A small network was shown many inputs. Here are its activations along a few directions, one row for each input.
Each table varies a few parts of the input and shows all the possible inputs, shuffled.
A made-up example of a description, with smaller parts first: one of 5 places around a ring, together with either a single point or one of 11 places along a line or (one of 3 separate values, together with one of 6 places along a line).
Shared parts are said once, and a part with two or three values counts as separate values.
In the rows, zero is written as 128.

Other details of the inputs vary at random and push rows far along two fixed directions, the same in every table; ignore that.

Rows:
r1: [124 221 102 165 137 135  84 160 100  63 118 157 153  55 137]
r2: [ 96 190 102 171 144 122 132 174 124  68 116 149 151  67 146]
r3: [137 104 132 116 144 117 134 117 158 122 116 176 132 150  99]
r4: [ 85 133 142 121 111 129 145 132  79 128 130  58 122 125 144]
r5: [106 127 146 130 108  93 125 132  85 116 134  59 116 132 151]
r6: [125 150 139 124 107 135  97 108  87 139 126  54 121 121 165]
r7: [145 107 120 106 154 123 131 136 159 131 130 170 128 153 116]
r8: [ 80 135 148 119 110 126 142 131  81 133 124  58 123 120 134]
r9: [103 127 138 132 117 118 141 141  89 139 128  51 118 118 157]
r10: [147 101 126 123 132 125 151 128 168 139 130 167 125 137 124]
r11: [147 107 121 110 150 121 136 129 159 125 118 172 120 148 115]
r12: [131 104 114 117 142 154 158 126 163 140 129 168 120 136 105]
r13: [147 124 127 133 124 156 102  95 159 139 119 177 135 132 111]
r14: [139 103 131 134 132 114 137 118 163 124 126 168 124 143 100]
r15: [138 111 123 120 145 119 134 125 155 112 120 181 129 151 111]
r16: [165 148 103 131 139 152 106 123 136 133 139 170 139 122 110]
r17: [125 221  84 153 143 144  85 160 132  75 121 156 157  66 155]
r18: [143  98 118 130 139 146 150 135 163 149 134 152 130 148 114]
r19: [149  75 165 105  97 138 108  67  89 192 139  79 112 170 106]
r20: [114 129 140 125 113  95 127 139  90 124 131  53 109 127 154]
r21: [150  95 128 116 131 127 148 131 167 151 140 159 129 152 122]
r22: [ 98 134 162 127 106  96 135 130  88 134 129  63 128 118 149]
r23: [114 149 148 129  99 135  93 107  80 137 126  64 124 126 162]
r24: [150 104 119 124 139 121 135 136 164 133 137 157 121 152 115]
r25: [120  55 169 117 103 126 157  86 112 197 133  74 108 183 117]
r26: [136 222  95 159 146 135  89 161 105  69 121 146 149  50 140]
r27: [139 103 132 131 129 123 150 122 163 130 133 179 133 141 119]
r28: [132 108 112 115 144 158 153 134 162 142 134 165 126 141 105]
Each input here is: one of 4 places along a line, together with either one of 2 separate values or one of 5 places along a line.
Q: Changing only the place on the line of 4 turns r25 into r18. The same change can be made to r8. Which row results?
A: r28
Q: Which other rows does r17 become when the choice among 2 separate values takes its other values? List them by row number.
A: r16
Q: List by row number the other rows that have the place on the line of 4 in common with r4.
A: r1, r2, r5, r15, r23, r27
Q: List by row number the other rows that have the place on the line of 4 in common with r12.
A: r6, r9, r10, r11, r20, r26

Rows:
r29: [132 137 144 122 114 112 105 119  83 123 124  75 113 115 143]
r30: [141  32 148  77 126 132 174 114 124 207 156  69 101 208 122]
r31: [114 135 129 125 116 154 138 126  71 152 143  65 127 122 132]
r32: [139 123 120 103 143 162 129 117 151 150 127 162 134 145 128]
r33: [137 134 137 139 108 118 108 117  74 132 141  83 121 126 137]
r34: [131 114 130 120 134 152 153 120 146 157 128 161 142 123 100]
r35: [121 137 156 129 108  92 110 124  80 130 129  78 133 109 140]
r36: [130 184  96 146 159  85 115 199 136  55 123 159 147  81 148]
r37: [124 101 110 111 152 143 172 142 160 140 127 150 117 140 114]
r38: [142 120 112 135 127 176 111 103 155 152 129 153 128 139 116]
r39: [ 79 122 161 136 114  99 141 127  87 120 119  75 122 131 128]
r40: [151 122 134 103 136 122 102 109 145 128 123 171 130 159 115]
r41: [131 120 108 123 139 187 126 108 146 151 123 154 132 137 109]
r42: [107 212  88 146 156 158 121 176 123  72 112 154 147  46 132]
r43: [155 117 121 131 129 137 118 110 127 132 138 166 127 148  89]
r44: [113 101 133 148 122 144 162 128 163 141 126 160 127 135 111]
r45: [156 122 116 139 127 159 103  96 154 144 124 156 130 142 123]
r46: [132 145 145 114 108 116  93 114  98 141 131  72 128 138 173]
r47: [140 142 133 147 106 130 111 117  85 140 145  76 125 121 147]
r48: [135 105 112 122 139 134 156 138 169 139 131 150 113 139 123]
r49: [145 119 122 123 133 147 100  99 139 129 120 162 128 152  98]
r50: [118 103 138 118 132 115 140 112 152 113 121 168 128 154 104]
r51: [150 102 111 120 143 126 148 154 167 141 147 150 123 149 126]
r52: [102 122 146 108 126  84 136 134  86 121 122  56 108 141 141]
r53: [118 126 138 106 132  79 124 157  90 116 134  69 122 145 140]
r54: [109 103 123 117 133 153 167 127 155 133 126 161 132 141 112]
r55: [152 116 129 115 136 133 116 109 139 126 122 162 117 140  93]
r56: [ 90 121 147 122  99 122 141 126  99 137 135  60 121 134 155]
r57: [ 93 127 155 151 105 109 143 129 102 129 122  73 126 121 152]
r58: [136 200 102 158 141 133 101 153 133  76 115 153 140  63 141]
r59: [145  99 124 122 143 104 145 127 160 124 120 159 113 146 121]
r60: [ 91 119 159 145 110  97 140 127  92 122 119  79 121 125 144]
r61: [ 98 183 114 153 139 100 120 161 133  52 111 163 147  78 147]
r62: [149 126 121 114 129 151 112 115 160 150 133 162 132 145 136]
r63: [160 117 134 111 132 122 102 109 149 131 125 170 129 152 131]
r64: [147 105 119 127 138 117 148 128 170 133 126 152 117 144 129]
r65: [155 115 138 137 122 127 125 109 155 148 131 163 140 127 113]
r66: [112 205 116 152 146 102 103 165 119  61 114 171 160  59 116]
r67: [130 130 131 124 124  90 128 158 106 127 142  63 124 133 166]
r68: [150 116 119 127 130 162 128 113 155 147 132 153 118 126 111]
r69: [131 105 132 133 122 126 142 112 167 127 126 161 130 146 127]
r70: [127 140 128 140 107 144 121 124  84 148 150  71 124 119 141]
r71: [126 198  97 158 143 133  82 148 125  66 109 166 148  75 138]
r72: [143 115 132 132 122 142 135 116 155 157 135 161 138 124 108]
r73: [ 69 124 148 133 111 132 167 145  87 138 123  63 127 117 138]
Q: What is each input in this table made of?
A: one of 5 places along a line, together with either one of 4 places along a line or one of 5 separate values
Q: Changing only the place on the line of 5 turns r31 into r70. The same change can be made to r32. Which row results?
A: r62
Q: Which other rows does r36 become when the place on the line of 4 takes its other values? List them by row number.
A: r59, r60, r61

Rows:
r74: [147  62 146 108 115 135 144  93 139 180 139 111 108 183 117]
r75: [113 106 154 108 106 114 131 117  77 158 137  35 111 149 148]
r76: [123 127 127 128 132 127 132 130 131 121 125 135 127 129 122]
r77: [125 127 129 134 127 128 131 129 135 125 126 135 129 126 129]
r78: [122 127 128 127 131 127 131 130 131 123 125 136 129 128 125]
r79: [133 135 124 128 128 139 120 121 131 129 125 134 128 124 129]
r80: [129 129 125 131 129 128 131 132 136 127 129 133 130 127 132]
r81: [128 128 122 125 135 128 131 135 132 123 128 133 126 130 126]
r82: [139 132 130 129 128 117 112 124 132 122 126 136 129 129 126]
r83: [133 134 125 131 129 139 120 122 129 130 126 135 131 124 126]
r84: [124 129 127 124 132 127 131 132 133 125 126 135 131 129 127]
r85: [132 134 124 128 127 138 121 122 130 129 128 135 129 124 127]
r86: [130 129 126 129 130 127 132 133 134 129 130 134 129 125 129]
r87: [133 134 124 129 126 138 122 124 128 129 131 135 130 125 125]
r88: [127 128 127 126 131 126 132 132 132 126 128 135 131 126 126]
r89: [127 127 127 133 129 126 133 129 132 124 127 135 128 125 124]
r90: [125 127 127 135 128 127 132 128 134 123 126 134 128 127 127]
r91: [ 94 176 131 140 119 108 116 156  83 100 124  67 136  90 165]
r92: [140 131 127 127 131 119 117 125 127 120 128 138 128 132 130]
r93: [132 133 124 132 129 138 120 124 126 131 128 135 132 124 123]
r94: [129 129 128 130 129 126 132 131 134 128 128 135 131 125 128]
r95: [127 127 129 132 128 126 132 130 132 126 127 136 129 124 126]
r96: [125 127 127 129 131 126 134 129 130 123 126 135 128 126 122]
r97: [131 128 123 130 131 128 132 134 133 127 129 132 127 126 127]
r98: [127 129 125 124 133 128 131 133 133 125 128 134 129 130 127]
r99: [133 134 125 132 127 138 122 125 127 130 130 135 132 125 122]
r100: [129 129 125 126 132 127 132 134 133 127 129 134 129 126 127]
r101: [125 127 129 128 130 127 132 131 131 125 126 136 130 125 124]
Q: What is each input in this table made of?
A: either one of 2 separate values or one of 6 places around a ring or (one of 4 places along a line, together with one of 5 places along a line)
Q: Start at r80 and move only the place on the line of 4, one step at a time. The first step leads to r86. Which rows follow, in order?
A: r100, r98
Q: Start at r81 and move only the place on the line of 5, one step at a time. The first step leads to r98. Which rows follow, in order?
A: r84, r78, r76
